Each row below holds a small network's activations on one input, seen along a few directions.
Each table varies a few parts of the input and shows all the possible inputs, shuffled.
A made-up example of a description, with smaller parts first: line(6) and (point or ring(11) or (values(3) and ring(5))).
Shared parts are said once, and a part with two or three values counts as separate values.

Other details of the inputs shift rows strongly along two fixed directions, in all tables alike. That doesn't count.
These rows show it; all are for the same input, with only those details redrawn:
[-18.1  42.3  50.8  33.5 -33.2 -25.2 -16.5  81.7  22.7 -32.6  50.1]
[-19.4  42.8  50.3  38.6 -36.2 -28.4 -18.6  87.7  17.0 -35.7  56.1]
[ -5.4 -14.8 -31.8  10.0  25.2  -0.6   5.9 -38.4 -20.2   2.6   3.9]
[ -2.4  10.6  31.8 -25.1   1.2  21.1  10.4  -2.7  63.5  -2.5 -11.4]
[ -5.1 -12.9 -29.5   9.8  26.1  -0.5   4.6 -37.8 -19.9   2.9   5.9]
[ -4.8 -15.4 -30.6   7.4  25.5   0.2   6.5 -42.0 -18.4   3.4   3.1]
[ -2.4  11.3  31.6 -24.1   2.3  19.8   9.4  -2.9  62.1  -2.5  -8.8]
[ -4.1  12.4  34.0 -25.0  -0.1  20.1   9.6   1.0  63.5  -2.7  -8.3]

A family of inputs:
row 1: [ -2.9  20.0  26.5 -21.0  -7.2  15.9  27.9  -3.7  70.5  -4.0 -27.6]
row 2: [-33.4  42.4  61.1  27.5 -35.9 -22.6 -33.4  86.5   9.7 -28.4  48.1]
row 3: [ -5.5  -8.5 -28.6  16.1  12.1  -3.8  28.7 -38.5 -23.2  -5.7  -7.5]
row 4: [  0.9  15.4  40.2 -21.0  -9.9  31.2  18.5 -10.9  56.7  -3.0 -17.8]
row 5: [ -5.8  -9.3 -18.7  14.9  25.9   6.3  13.2 -38.4 -31.0   1.8   1.5]
row 6: [ 31.5 -21.5 -49.8 -20.7   1.9  -2.1  -3.4  -6.1 -32.1  19.8  -5.8]
row 7: [ -2.8  14.0  34.8 -28.3   0.8  22.1  10.7  -1.1  66.7  -2.0 -10.8]
row 8: [-21.2  44.6  52.8  38.6 -42.4 -37.0 -37.9  79.6  15.1 -35.5  28.8]
row 9: [ 37.3   6.6  24.7 -52.2 -20.3  33.4   9.5  30.5  41.5  11.1 -26.7]
row 10: [-10.0 -24.5 -25.3  -1.2  23.3 -13.1 -14.6 -40.5 -18.2  -4.5 -12.4]
row 11: [ 25.8 -19.4 -46.4 -20.2   6.8   7.4  -0.9  -2.8 -37.9  22.8 -10.1]
row 12: [-17.4 -11.6 -34.9   9.5  24.9  -0.6  22.1 -28.6 -18.0   0.0  -6.5]
row 13: [ 15.4  -1.0 -10.8  63.6 -39.8 -50.0 -21.2  77.3 -92.1  -3.5  53.5]
row 14: [  2.4  -1.1 -15.6  57.8 -32.5 -48.5 -28.6  87.5 -82.6   1.6  57.5]
row 15: [-29.0  10.6  -3.1  70.6  -8.6 -54.8 -35.6  46.4 -80.5 -36.5  47.5]
row 16: [-10.3 -16.9 -22.8   2.0  22.3  -5.8 -16.4 -42.5 -29.6   3.2   4.6]
row 17: [-11.0 -14.6 -12.5   2.4  24.2   2.0  -5.3 -45.4 -38.2   3.0  -1.3]
row 18: [ -4.9   6.2  43.3 -30.7 -10.4  19.4  -2.2 -10.1  57.5 -10.9 -34.7]
row 19: [ -8.0 -12.3 -13.7   5.4  14.8   2.2  -6.9 -47.9 -33.0   4.4  -3.7]
row 20: [ 30.0 -28.0 -37.2  -2.2  -2.4  -3.1  -1.0 -12.7 -31.3  35.3 -15.9]
row 21: [ -7.5  11.1  23.1 -27.7   3.3  10.3  26.3   1.4  66.4  -6.5 -20.3]
row 22: [ 31.7  -6.7  32.9 -42.3 -17.9  28.8  10.7  27.4  41.3  23.9 -29.8]
row 23: [ -9.6 -11.1 -27.1  12.8  23.9  -1.7  29.4 -34.3 -24.4  -4.7  -8.4]
row 24: [ 39.9 -21.1 -43.7 -13.8  -2.7   7.8   5.6 -16.0 -44.5  18.3 -13.1]
row 25: [ 37.1 -13.4 -47.4 -11.6  -2.4   0.9  -2.1 -10.8 -33.7  22.2 -13.7]
row 26: [-17.3   4.1  39.6 -37.5   0.8  21.8  -7.7   1.0  65.1  -5.2 -34.9]
row 27: [ -6.6  -7.8 -20.4   7.6  15.3  -3.4 -14.6 -46.9 -27.5   8.5  -3.8]
row 28: [-13.8 -10.5 -24.7   9.5  23.8  10.0   7.6 -32.3 -20.9   5.9   2.2]
row 29: [  0.6  22.5  36.4 -20.4  -6.3  26.6  12.0  -6.1  66.9   2.3 -19.7]
row 30: [ 26.0 -34.2 -39.1 -12.7   3.9  -6.1  -1.7  -8.9 -29.0  33.3  -9.4]
Q: What is each input in this table made of?
A: ring(5) and (values(2) or line(4))
Q: The inputs of row 29 and row 28 match in every part but the ring(5) part. If row 1 is changed in the same way as row 29 into row 28, which row does it become?
A: row 12
Q: List by row number the other rows that have the ring(5) part in common with row 17.
A: row 5, row 9, row 15, row 22, row 23

A family of inputs:
row 31: [  7.4  19.4   7.2  31.4 -17.9 -12.3  -9.8  39.7 -27.5 -18.1  37.9]
row 32: [  5.4  23.4  25.1  11.3 -20.2  -6.5 -21.3  35.5  -4.9 -10.7  31.2]
row 33: [  1.6  20.1   5.3  13.4 -12.8 -16.6 -22.2  40.8  -9.4 -21.6  30.3]
row 34: [-20.3  18.1  43.4 -24.6   4.0  24.5  16.6 -39.1  84.2 -13.7 -31.4]
row 35: [  2.3  23.4  -1.1  30.1 -25.6 -26.6   1.5  41.9  -7.0 -12.9  27.3]
row 36: [ -8.9  12.6  32.8   7.6 -21.6 -10.8 -17.7  45.0 -11.9  -3.7  20.1]
row 37: [  5.2 -11.3 -48.2   8.0  23.5   5.0  15.9 -30.9 -25.7  18.7  -7.9]
row 38: [ 10.1 -25.2 -40.2  13.7   5.9  -5.5   6.8 -40.8 -46.4  10.2 -13.6]
row 39: [  2.8   8.7  16.7  26.3 -15.5 -15.6  -3.4  45.2  -0.9  -7.5  33.0]
row 40: [ 13.6   3.9  22.8 -38.7 -10.9  22.7  -0.1 -20.9  57.5  15.8 -24.2]
row 41: [ -4.8  22.7  10.1  15.2 -15.7 -11.6   6.6  53.0  -2.9  -8.2  33.6]
row 42: [ -8.8  16.2  25.8  19.7 -23.0 -12.4 -23.5  43.5 -11.2  -2.3  14.9]
row 43: [ 17.1 -11.2 -47.4   4.8  21.4   3.1  15.2 -37.6 -38.7   5.8  -0.8]
row 44: [  0.4  19.2  12.1  22.5 -31.4 -25.8   2.1  45.7  -7.5 -15.6  11.3]
row 45: [ 12.4 -19.6 -48.1  14.0  11.1  -2.5   8.3 -44.7 -37.7  12.5  -1.1]
row 46: [ 12.6  -7.3  30.1 -39.4   1.5  25.3   2.4 -11.3  59.5  17.2 -18.1]
row 47: [  2.7  16.1  27.3  17.4 -22.8 -15.0 -23.9  38.1 -24.8 -13.6  21.3]
row 48: [  7.6   6.5  25.5 -44.4  -1.7  33.6  25.1  -3.0  66.3  16.1 -48.5]
row 49: [ -6.4  23.7  21.8  17.5 -18.5  -8.7 -22.9  41.6   2.1   0.9  27.2]
row 50: [  4.4 -21.9 -39.9   0.0  22.3  12.0  14.5 -36.9 -35.7  17.2   4.2]
row 51: [-13.3  11.7  15.6   7.7 -15.5 -20.3 -18.3  53.6 -10.5 -14.9  20.5]
row 52: [ 15.5 -17.9 -37.2  -1.1  18.7   3.0  15.6 -37.0 -42.0   4.2 -16.9]
row 53: [ -1.1   5.4  15.9  22.7 -17.6 -25.0   3.0  52.1  -7.6 -11.1  17.1]
row 54: [  3.1 -22.6 -36.3  11.6  15.5   6.4   6.0 -33.1 -42.3  17.7 -16.6]
row 55: [  6.5  14.2  16.8  25.1 -22.4 -12.2  -8.5  39.8 -28.2 -18.4  20.8]
row 56: [  4.5 -32.3 -49.3   1.0  28.9 -13.0  -4.5 -33.1 -28.1   9.2   2.3]
row 57: [ -7.1   0.9  14.8  15.4 -14.0 -29.1 -19.6  50.6  -6.4 -16.5  19.1]
row 58: [  9.9 -38.0 -33.4   9.8  19.0  -3.2   9.8 -35.8 -43.3  13.9  -9.7]
row 59: [  8.4 -23.2 -39.8  -7.3  22.0  -1.5  -8.0 -36.9 -41.6  -1.4 -14.9]
row 60: [  8.4  -1.9  17.6 -46.1  -9.0  15.2   1.1 -11.4  59.8   2.0 -42.5]
row 61: [-37.4 -13.6 -23.0  16.9  35.3   0.8  10.9 -62.4 -28.7 -11.6   7.8]
row 62: [ 11.4 -13.2  42.0 -46.1  -1.5  25.9   3.0 -11.3  59.0  17.4 -36.4]
row 63: [-17.1  19.1  48.8 -34.3  13.3  35.7  16.3 -36.9  82.2 -20.9 -28.6]
row 64: [-43.9  35.4  31.2  47.7  -4.6 -21.4 -11.4  27.6   6.3 -31.6  31.3]
row 65: [ -2.4  15.8  24.0  21.3 -33.9 -24.0 -23.7  39.8 -14.0 -10.4  19.3]
row 66: [ -1.7 -17.3 -54.4   4.8  28.3  -2.2  -8.8 -33.3 -30.7  13.6  -4.4]
row 67: [  5.7   2.1  31.0 -50.2   1.4  35.3   6.1 -12.1  56.5  20.1 -17.1]
row 68: [  6.2 -19.0 -53.2  -1.4  17.1 -10.2  -6.3 -42.8 -24.3   8.0  -7.5]
row 69: [-24.2   6.4  52.3 -29.4  17.2  25.3  17.2 -29.0  88.2 -14.0 -25.1]
row 70: [  5.8 -17.6 -44.8  13.3  20.5  10.0   7.0 -35.0 -33.3  19.6  -3.3]
row 71: [ 15.2  -2.5  18.4 -39.1   6.3  24.2  27.4  -4.6  67.4  12.9 -26.3]
row 72: [ -5.7  13.7  27.0  12.3 -23.3  -6.0  -1.5  49.4  -8.9  -8.8  18.2]
row 73: [  5.6   1.5  28.3 -52.1  -1.4  33.0  29.9  -1.8  58.6  12.5 -38.7]
row 74: [ -5.7 -24.4 -47.0   1.0  22.0  -3.8 -10.2 -30.9 -36.5  12.0 -18.5]
row 75: [ -3.0 -20.0 -46.6  -9.4  25.7   0.8  -2.6 -30.2 -28.9   9.7   3.6]
Q: The inputs of row 40 and row 49 match in every part but one. If row 38 is changed in the same way as row 40 into row 49, which row does it become?
A: row 54
Q: What is each input in this table made of?
A: values(5) and (point or (values(2) and line(4)))
Q: Which other rows does row 52 become when the values(5) part takes its other values? List them by row number.
A: row 44, row 48, row 53, row 73
Q: Which other rows does row 66 become when the values(2) part takes its other values? List them by row number.
A: row 74
Q: Which other rows does row 43 become when the values(5) part takes its other values? List them by row number.
A: row 35, row 37, row 41, row 71
Q: Which other rows does row 46 become when the values(2) part takes its other values? List them by row number.
A: row 62
